A small network was shown many inputs. Here are its activations along a few directions, one row for each input.
Each table varies a few parts of the input and shows all the possible inputs, shuffled.
Descriptions start from the smaller parts, as in this example, which fits no table here: one of 3 separate values, together with either a single point or one of 9 places along a line or (one of 4 places along a line, together with one of 5 places around a ring).
Shared parts are said once, and a part with two or three values counts as separate values.
In the rows, 128 means zero.

Other details of the inputs shift rows strongly along two fixed directions, in all tables alike. That doesn't count.

A family of inputs:
r1: [155 126  45 211 186  87  30  97 107 160 180 124 111 148 121  89]
r2: [134 129 126 114 115 116 120 131 127 135 120 118 127 123 130 147]
r3: [145 104  54 228 184 101  51  95 106 149 177 139 101 163 115  82]
r4: [122 109 137 127 121 141 132 138 123 123 135 124 111 129 128 135]
r5: [131 145 135 128 114 122 135 122 119 140 120 127 136 124 130 135]
r6: [116 113 131 120 119 140 131 123 124 122 132 117 114 136 131 138]
r7: [120 153 133 133 124 124 148 128 140 118 129 130 116 126 135 127]
r8: [135 140 143 134 119 123 135 136 118 142 121 133 131 118 130 131]
r9: [137 128 125 114 123 117 124 139 122 137 124 121 128 119 130 149]
r10: [133  71  97  99 160 164 114 146 151  56  88 164 244 138 147  48]
r11: [125 134 147 132 128 117 142 141 131 141 130 124 131 129 119 131]
r12: [125 137 136 122 127 114 146 122 130 122 126 120 120 120 119 127]
r13: [122 146 130 128 121 118 154 127 135 124 131 126 117 126 140 121]
r14: [119 146 143 129 126 122 136 129 137 133 125 120 133 138 115 139]
r15: [126 144 130 128 129 120 158 134 131 126 136 129 118 122 141 123]
r16: [134 144 134 128 122 124 139 130 114 142 125 130 136 120 131 136]
r17: [129 132 144 129 131 114 146 135 129 123 129 128 116 113 119 124]
r18: [141  91  99  98 149 149  92 153 173  64  73 148 251 127 142  70]
r19: [120 114 129 122 118 146 134 115 127 137 127 130 118 135 129 138]
r20: [120 119 133 117 119 137 135 116 115 120 128 133 113 139 131 134]
r21: [131 152 139 132 117 128 129 123 125 133 118 130 134 125 127 140]
r22: [124 144 139 127 130 120 140 123 135 115 124 124 118 121 115 132]
r23: [138 125 133 120 120 117 121 146 126 137 121 125 122 117 129 143]
r24: [120 139 139 125 124 116 142 128 131 140 127 117 135 137 119 134]
r25: [133 133 128 110 115 134 112 124 133 147 128 119 126 116 132 139]
r26: [115 120 135 125 122 146 125 124 130 115 130 120 113 136 128 144]
r27: [119 126 137 122 122 142 129 117 121 113 127 137 112 139 127 140]
r28: [134 140 133 115 118 140 106 125 139 140 126 121 124 118 129 144]
r29: [121 112 129 120 126 141 136 131 119 123 136 119 115 132 131 139]
r30: [124 138 138 125 132 117 146 135 127 141 132 120 135 132 120 135]
r31: [125 114 127 122 125 148 139 123 122 139 132 133 118 131 128 139]
r32: [136 129 135 116 120 135 113 139 132 149 128 125 121 111 130 135]
r33: [127 140 138 135 125 118 154 140 135 126 134 134 114 119 139 119]
r34: [126 114 140 124 122 138 136 131 115 122 132 140 110 132 128 130]
r35: [119 121 133 127 121 152 128 115 133 130 126 133 116 135 125 144]
r36: [129 136 135 122 135 115 150 129 125 123 131 123 121 116 120 128]
Each input here is: one of 4 places along a line, together with either one of 3 separate values or one of 6 places along a line.
Changing only the place on the line of 4 turns r29 into r4. The same change can be made to r16. Which row results? -> r8
Which other rows does r21 become when the place on the line of 6 takes its other values? List them by row number. -> r7, r14, r18, r22, r28
Which other rows does r29 become when the choice among 3 separate values takes its other values? List them by row number. -> r10, r31

A family of inputs:
r37: [133 135 105 181 140 116  89 100 101 151 156 129  85 150 119 137]
r38: [126 103 124 111 130 156 131 141 141 113 120 138 156 126 142 110]
r39: [131 119 104 173 152 108 102 109 108 134 167 124  69 144 117 125]
r40: [130 150 109 188 148  87 114 107 113 151 156 122  96 150 113 127]
r41: [140 147 107 177 151  88 108 118 101 163 163 124  98 137 117 122]
r42: [134 140 125 109 128 127 123 137 155 105 105 131 167 117 136 115]
r43: [131  96 122 100 128 146 112 143 136 111 112 127 160 124 136 124]
r44: [145 151  97 170 147  86  93 118 118 151 157 120  87 125 126 127]
r45: [129 119 131 121 133 124 149 150 141 114 111 137 168 123 131 103]
r46: [127 111 126 107 120 152 114 127 143 119 105 134 166 130 131 118]
r47: [115 108 131 112 134 150 131 128 145  89 113 136 150 135 126 112]
r48: [140 122 100 169 139 109  85 107 106 164 160 123  84 138 122 131]
r49: [128  99 122 109 131 149 140 135 130 107 116 141 156 126 138 109]
r50: [140 124 104 178 142 113  92 112  97 155 162 131  82 141 124 131]
r51: [ 97 177 236  40  46 150 246 150 135 135 101 108  79  90 133 215]
r52: [132 136 132 115 131 130 129 136 148 116 106 128 177 117 126 113]
r53: [128 126 130 117 133 124 150 146 142 100 115 133 159 117 139  95]
r54: [120 188 204 100  67 111 196 134  99 201 150  93  10  91 113 238]
r55: [118 113 126 113 128 159 128 129 145 109 114 136 161 135 137 114]
r56: [120 109 123 111 130 152 137 123 135 103 110 140 160 135 133 114]
r57: [128 135 135 115 133 129 138 136 138 118 109 135 180 129 128 109]
r58: [125 107 123 102 124 150 109 133 140 107 108 125 165 133 130 128]
Changing only one part turns r56 into r49. The same change can be made to r51. Which row results? -> r53
Describe the family of inputs behind these rows. -> one of 2 separate values, together with either one of 5 places along a line or one of 6 places along a line
Which other rows does r50 become when the place on the line of 6 takes its other values? List them by row number. -> r38, r39, r43, r48, r49

A family of inputs:
r59: [128 123  93 171 159 136 124 114 137 114 138 156 156 143 144  62]
r60: [109 117 181  17  92 158 197 168 165  63  60 121 203 103 138 143]
r61: [158 111  94 154 152 120  84 140 124 127 127 152 160 117 139  82]
r62: [105  99 185  27 102 164 220 186 173  68  77 128 188  94 143 117]
r63: [ 84 165 250  31  40 177 236 143 140 152  89 104 101 113 110 241]
r64: [119 101  99 170 168 127 131 118 126 107 140 146 161 160 125  67]
r65: [130 186 133 141 106  89 132 103 109 155 156 102  38 118 128 182]
r66: [149  88  99 154 163 112  91 145 113 121 129 142 165 133 120  87]
r67: [120 186 141 157 100 115 143  84  96 170 153 121  50 141 126 181]
r68: [122 119  95 160 157 121 107 101 119 103 123 139 176 169 120  93]
r69: [151 129  94 149 149 120  69 131 143 149 123 132 181 124 129  96]
r70: [155 128  84 146 147 112  85 125 122 135 122 142 177 126 142  91]
r71: [123 116 124 129  96 165  97  95  97 169 170 116  11 133 137 197]
r72: [126  46  76 134 154 170  59 111 122 102 138 135 138 160 131 106]
r73: [118 166 148 143 118  89 125 114 120 162 159  83  46 134  96 194]
r74: [135 101  97 152 169 103  95 135 135  81 130 130 146 136 118  84]
r75: [146 105  89 145 158 104  92 130 111 128 124 132 182 142 124  97]
r76: [126 187 142 145 108  97 117 109 131 168 157  93  43 117 115 187]
r77: [131 153 150 145 113  98 120 123  98 202 157  95  65 130  97 196]
r78: [127 142  99 164 149 136  84 103 151 124 121 138 175 151 126  92]
r79: [143  86  93 156 169 110 116 150 118 133 142 139 168 134 130  72]
r80: [126 169 137 150 117  96 157 121 116 160 174 109  22 109 133 159]
r81: [129 108 181  30  87 182 209 192 161 115  74 151 203  75 165 115]
r82: [143 123  91 154 159 111  88 130 146  87 128 140 142 119 137  79]
r83: [102 102 200  42  90 190 207 162 154  72  62 151 198 116 132 133]
r84: [123 171 152 164 106 122 144  98  98 163 158 131  34 132 122 172]
Describe the family of inputs behind these rows. -> one of 2 separate values, together with either a single point or (one of 3 separate values, together with one of 4 places along a line)
Which other rows does r67 become when the place on the line of 4 takes its other values? List them by row number. -> r59, r78, r84
Which other rows agree with r64 in the choice among 2 separate values? List them by row number. -> r60, r62, r63, r66, r68, r72, r73, r74, r75, r77, r79, r83

A family of inputs:
r85: [135 130 120 124 132 123 129 137 137 126 122 130 146 117 135 113]
r86: [130 140 112 166 128 115  97  96 100 167 167 113  60 145 118 163]
r87: [125 112 121 120 126 148 110 121 131 119 118 136 139 134 129 125]
r88: [129 130 128 127 135 124 125 135 143 118 122 128 145 126 126 116]
r89: [135 127 127 127 133 122 128 137 129 129 119 134 152 123 130 117]
r90: [129 131 127 130 134 124 134 130 130 114 119 134 148 131 126 116]
r91: [125 100 120 120 130 146 123 126 127 115 127 135 135 134 134 120]
r92: [137 130 124 127 132 124 126 138 136 126 121 133 146 116 132 113]
r93: [123 103 119 123 129 150 122 129 130 115 126 134 133 137 135 120]
r94: [105 166 224  50  54 150 223 148 126 141 103 112  77  93 127 216]
r95: [104 131 208  42  62 173 206 148 122 145 113 112  74 101 131 214]
r96: [127 131 127 129 134 126 133 134 138 126 125 129 150 127 129 111]
r97: [137 156 113 171 134  86 113 109  97 169 166 112  64 136 116 154]
r98: [128 128 128 128 135 123 129 134 135 121 120 129 151 130 122 118]
r99: [126 129 126 126 134 121 128 132 138 116 121 123 148 128 126 117]
r100: [128 113 122 121 128 149 107 127 132 123 121 132 144 132 131 129]
r101: [124 103 123 125 129 150 119 131 129 115 124 136 133 136 133 121]
r102: [133 129 122 122 131 118 124 135 132 119 120 126 148 121 132 118]
r103: [125 102 123 125 129 148 121 128 129 114 125 137 134 134 132 121]
r104: [130 133 126 131 134 127 134 131 137 116 121 135 143 123 131 111]
r105: [126 114 118 119 128 149 109 126 133 123 122 130 144 133 133 129]
r106: [105 164 217  50  58 152 223 152 137 153 109 108  81  90 129 210]
r107: [133 160 118 179 137  90 112 104 105 157 168 117  55 138 116 148]
r108: [126 100 123 122 130 147 120 128 126 116 125 137 135 132 131 121]
r109: [129 157 117 175 136  88 117 105 103 167 168 109  63 143 110 154]
r110: [129 125 112 167 134 113 105 103  94 162 173 115  50 145 116 155]
r111: [127 132 124 127 134 123 136 128 130 114 121 132 148 132 129 115]
r112: [128 133 124 126 134 124 132 130 138 111 123 131 142 127 133 113]
r113: [124 113 118 118 126 148 112 119 132 119 120 133 139 135 132 125]
r114: [136 129 125 124 132 121 122 138 137 121 121 131 145 119 132 117]
r115: [127 129 129 128 134 122 125 133 138 117 119 126 148 127 124 117]
r116: [129 112 123 121 125 148 109 121 131 121 118 133 142 135 130 127]
r117: [136 130 127 128 131 124 127 139 131 129 122 134 149 120 132 112]
r118: [128 112 119 119 125 147 112 120 131 121 120 131 142 136 132 126]
r119: [127 129 111 172 132 113 107 100  96 159 172 118  48 147 121 155]
r120: [130 125 113 167 137 115 100 105  95 161 171 117  50 143 114 155]
r121: [129 113 123 122 127 148 109 123 132 123 121 132 145 133 129 128]
r122: [135 128 125 124 131 119 122 137 131 119 118 129 148 120 129 118]
r123: [128 128 130 130 135 124 131 133 135 126 120 131 152 130 124 116]
r124: [127 131 125 125 135 123 128 133 144 118 124 125 145 127 129 115]
r125: [128 130 130 131 134 127 130 135 138 126 123 131 150 126 126 112]
r126: [126 128 127 128 135 123 134 132 136 126 122 128 152 131 127 115]
r127: [129 130 127 130 135 126 130 135 143 123 122 130 146 122 127 113]
r128: [128 134 123 129 134 126 137 129 138 116 123 133 143 124 134 110]
r129: [127 131 126 129 134 124 138 128 130 119 121 134 149 131 131 113]
r130: [127 133 126 130 133 127 137 130 133 120 124 135 147 128 133 108]
r131: [135 128 125 125 132 121 126 137 129 123 119 131 151 124 127 119]
r132: [137 157 114 169 134  87 109 111 105 166 168 112  59 131 120 151]
r133: [127 132 125 127 133 122 132 128 133 109 120 129 145 128 130 115]
r134: [134 130 124 125 131 124 130 137 132 129 123 132 150 121 135 111]
r135: [134 128 123 125 133 121 130 135 130 129 121 131 152 124 133 116]
r136: [129 130 129 132 134 125 136 130 130 119 120 136 149 130 129 114]
r137: [127  98 123 120 132 147 118 130 126 118 126 134 135 132 128 122]
r138: [129 133 130 132 133 128 135 131 132 120 122 137 147 126 131 109]
Changing only one part turns r86 into r121. The same change can be made to r124. Which row results? -> r88
Changing only one part turns r100 into r105. The same change can be made to r136. Which row results? -> r129
Describe the family of inputs behind these rows. -> one of 2 separate values, together with either one of 4 places along a line or one of 5 places along a line or (one of 3 separate values, together with one of 6 places around a ring)
Start at r101 and move only the place on the line of 5, one step at a time. The first step leads to r103. Which rows follow, in order? -> r108, r137, r120
Which other rows does r109 become when the place on the ring of 6 takes its other values? List them by row number. -> r96, r99, r106, r124, r126
Which other rows does r127 become when the choice among 2 separate values takes its other values? List them by row number. -> r106
